Each row below holds a small network's activations on one input, seen along a few directions.
In each table, some parts of the input vary, and every possible input appears once, in random order.
A made-up example of a description, with smaller parts first: line(6) and (point or ring(9) or (values(2) and ring(5))).
Shared parts are said once, and a part with two or three values counts as separate values.
In the rows, 128 means zero.

A family of inputs:
R1: [120  89 158  60 115 144 129 128 119 164 176 162 202  95 121]
R2: [193 137 106 104 154 103 144 165 135 135  84 123  51 162 113]
R3: [172  87 131 136 141 117 138 116 155 132  93 119  69 124 145]
R4: [174 115 127 126 157 130 124 122 141 140  85 113  50 112 110]
R5: [128  76 148  79 132 142  93 148 112 160 185 164 206  86 120]
R6: [ 56 111 130 131 115 126 112 144 104 123 176 156 219  92 120]
R7: [ 71 115 134 148 100 161 123 104  84  90 145 110 247  97 137]
R8: [ 65 127 139 118 118 141 153 135 119 116 187 161 210  98 123]
R9: [110  88 156 100 109 153 139 106 146 176 153 157 197 107 131]
R10: [109 160 104 164 140 136 131 120 151 109  96 108  60 115 109]
R11: [135  70 149 101 119 139 104 127  92 124 151 141 240  90 117]
R12: [ 78 117 122 140 117 142 114 123  93  96 167 146 240  93 128]
R13: [132 182  91 145 123 108 148 144 109 121 113 125  44 178 109]
R14: [190 120 112 107 143 107 142 158 155 139  97 131  65 190 144]
R15: [116 178  97 168 147 120 141 141 109 120 111 106  46 129  96]
R16: [141  74 151 112 115 155 115 108  92 120 136 116 249  89 131]
R17: [210 185 170 112 153 112  85 132 140 135 108  95  69 141 166]
R18: [142 222 138 155 143 121  78 138 148  97 108 106  73 147 170]
R19: [ 45 125 138 150  86 146 155 107 141 137 152 147 206 111 125]
R20: [118 166  92 147 118  98 152 142 143 119 112 119  70 196 133]
R21: [111 134 119 180 121 123 140  98 137 113 117 119  73 144 134]
R22: [182 141 114 111 168 132 125 136 118 153  98 109  32 128  94]
R23: [164 105 144 112 130 108 149 116 164 142 101 120  75 167 156]
R24: [109 150 103 163 109 110 139 114 164 114 122 119  79 179 141]
Changing only one part turns R12 into R11. The same change can be made to R7. Which row results? -> R16
What do these inputs look like to the network? -> values(2) and (point or line(5) or ring(6))
Change only the values(2) part in R1. List by row number the other rows that result. -> R8

A family of inputs:
R25: [170  92 151  95 148 142 105 127 117 148 125 123 148  82 119]
R26: [ 59 135 113 168 100 150 126 108 120 112 154 140 191 111 131]
R27: [149 116 151 110 141 142  83 123  97 132 140 113 177  77 130]
R28: [110  68 129 103 114 136 159 125 142 143 145 165 172 127 112]
R29: [152 123 143  84 126 115 131 159 127 141 149 150 154 155 145]
R30: [ 93  98 128 141 126 158 118 101 112 132 145 133 180  75 106]
R31: [101 106 119 112 109 123 157 140 143 136 153 173 162 146 119]
R32: [110 179  81 185 139 123 130 130 111 100  86 104  40 140  94]
R33: [107  73 132 124 125 151 133 107 131 142 126 138 153  79  95]
R34: [ 59 146 116 157  99 133 135 126 131 112 159 142 171 132 138]
R35: [168  89 152  74 134 125 130 141 130 152 142 147 169 134 140]
R36: [157 153 108 147 137  93 145 138 151 114  84 110  20 189 132]
R37: [116  63 128 107 122 153 158 106 141 154 138 153 171  98 101]
R38: [107 150 138 136 113 139  95 129 104 115 147 117 186 117 156]
R39: [114 163 140 131 118 120 101 151 116 108 154 127 166 132 161]
R40: [137 156 141 110 126 112 116 155 127 131 157 143 153 155 159]
R41: [180 147 129 126 150 109 146 121 143 134  73  93  13 161 126]
R42: [123 131 142 130 126 146  79 127  90 111 146 109 198  94 142]
R43: [174 196 124 153 165 103 127 130 142 127  82  89   6 144 127]
R44: [ 70 116 119 158 109 162 117 102 108 116 150 130 206  94 119]
R45: [ 77 138 119 136 104 121 146 136 140 124 159 158 161 150 133]
R46: [170  80 153  77 140 137 124 130 124 150 135 133 168 102 126]
R47: [182 168 126 141 154 110 130 130 150 123  79  88   6 144 124]
R48: [141 168  99 167 131  97 164 133 154 108  83 112  15 186 127]
R49: [177 147 118 127 146  99 144 124 151 132  88 110  13 174 139]
What do these inputs look like to the network? -> point or line(6) or (values(2) and ring(9))
Change only the ring(9) part in R38. List by row number the other rows that result. -> R25, R27, R29, R35, R39, R40, R42, R46
Change only the values(2) part in R39. List by row number the other rows that result. -> R34

A family of inputs:
R50: [ 88 104 119 145 108 148 143  97 134 129 130 129 149  97 111]
R51: [136 175 124 141 138 122 130 133 149 138 118 125  56 135 121]
R52: [149 126 141 100 136 137 104 152 108 131 141 138 166 112 129]
R53: [157 147 114 151 144 124 119 130 127 108  92  96  41 151 121]
R54: [143 162 118 159 150 120 119 126 142 121 107 113  52 139 127]
R55: [168 133 121 147 141 112 134 130 118 121  88 111  37 160 128]
R56: [125 127 142 134 121 152 103 104 119 130 134 112 159  85 135]
R57: [ 93  95 120 132 124 147 134 111 125 130 137 142 149  92  91]
R58: [111 109 117 112 125 135 149 143 117 137 138 156 159 124 100]
R59: [ 94 126 116 141 103 122 142 134 139 112 137 150 141 162 142]
R60: [ 96 124 117 125 113 115 151 142 140 130 149 162 140 154 138]
R61: [135 144 139 109 123 115 107 147 125 130 154 139 149 141 155]
R62: [142 124 129 113 144 145  92 141  94 135 131 123 164  94 110]
R63: [110 116 120 111 115 121 159 145 139 135 152 159 152 142 120]
R64: [128 144 140 140 122 132 104 119 117 117 138 107 156 141 160]
R65: [ 90 122 115 154 100 131 140 112 130 118 132 127 145 156 136]
R66: [ 92 119 119 157 114 143 142  98 137 119 124 120 152 123 134]
R67: [127 122 143 119 144 146 101 118 106 131 139 121 160  80 122]
R68: [131 149 140 122 120 117 107 138 119 114 142 126 152 148 158]
R69: [106 103 108 127 134 142 137 134 109 137 128 141 156 104  84]
R70: [131 139 139 143 124 142 102 108 123 117 125 102 162 107 153]
R71: [144 159 131 135 147 101 149 144 154 132 108 125  66 143 123]
R72: [154 150 120 123 138 102 152 141 140 129  90 109  53 156 120]
R73: [204  41 164  64 138 108 157 100 162 168 114 130 122 125 135]
R74: [146 139 141  96 134 118 121 151 127 132 154 136 163 129 146]
What do these inputs look like to the network? -> point or ring(6) or (values(2) and ring(9))
A walk changes only the ring(9) part. It starts at R63 and steps to R58. List the rest of the walk in order. -> R69, R57, R50, R66, R65, R59, R60

A family of inputs:
R75: [119 138 113 153 120 103 176 114 170 120 115 126  65 152 126]
R76: [134  69 127  93 132 122 139 141 131 144 153 170 174 116 122]
R77: [115 163 116 163 130 134 152 124 144 126 109 120  56 164 130]
R78: [218 134 136  95 173 122 114 124 114 112  71  85  49 130 126]
R79: [228 123 182  96 153 109  93 127 128 153 112  87 102 116 171]
R80: [126 122 144 100 102 121 129 150 120 133 151 146 182 160 155]
R81: [125  68 114 105 119 146 143 124 120 151 126 147 181 120  91]
R82: [ 92 200 100 185 130 106 111 145 112 102 106  95  57 159 126]
R83: [ 85 104 127 140 115 156  90  96 110 123 156 123 192  65 128]
R84: [ 99 146 140 126 101 137 117 142 119 121 158 131 184 146 147]
R85: [ 89 157 133 146 110 151 117 130 110 118 150 125 197 106 139]
R86: [115 103 107 159 117 110 167 107 158 112  96 136  57 161 113]
R87: [105  74 132 121 121 165 131 104 112 141 130 129 192  88 100]
R88: [119 184  91 185 143 121 135 132 127 111 109 117  68 167 126]
R89: [128 100 145  80 123 109 137 143 138 137 169 164 172 133 149]
R90: [ 87 139 129 160 117 144  92 117 110 121 157 129 198  76 129]
R91: [192 152 141  69 169 118 132 158 152 152 109 145  50 118  97]
What do these inputs look like to the network? -> values(3) or line(5) or ring(9)
List by row number the other inputs of the same sort as R79. -> R78, R91
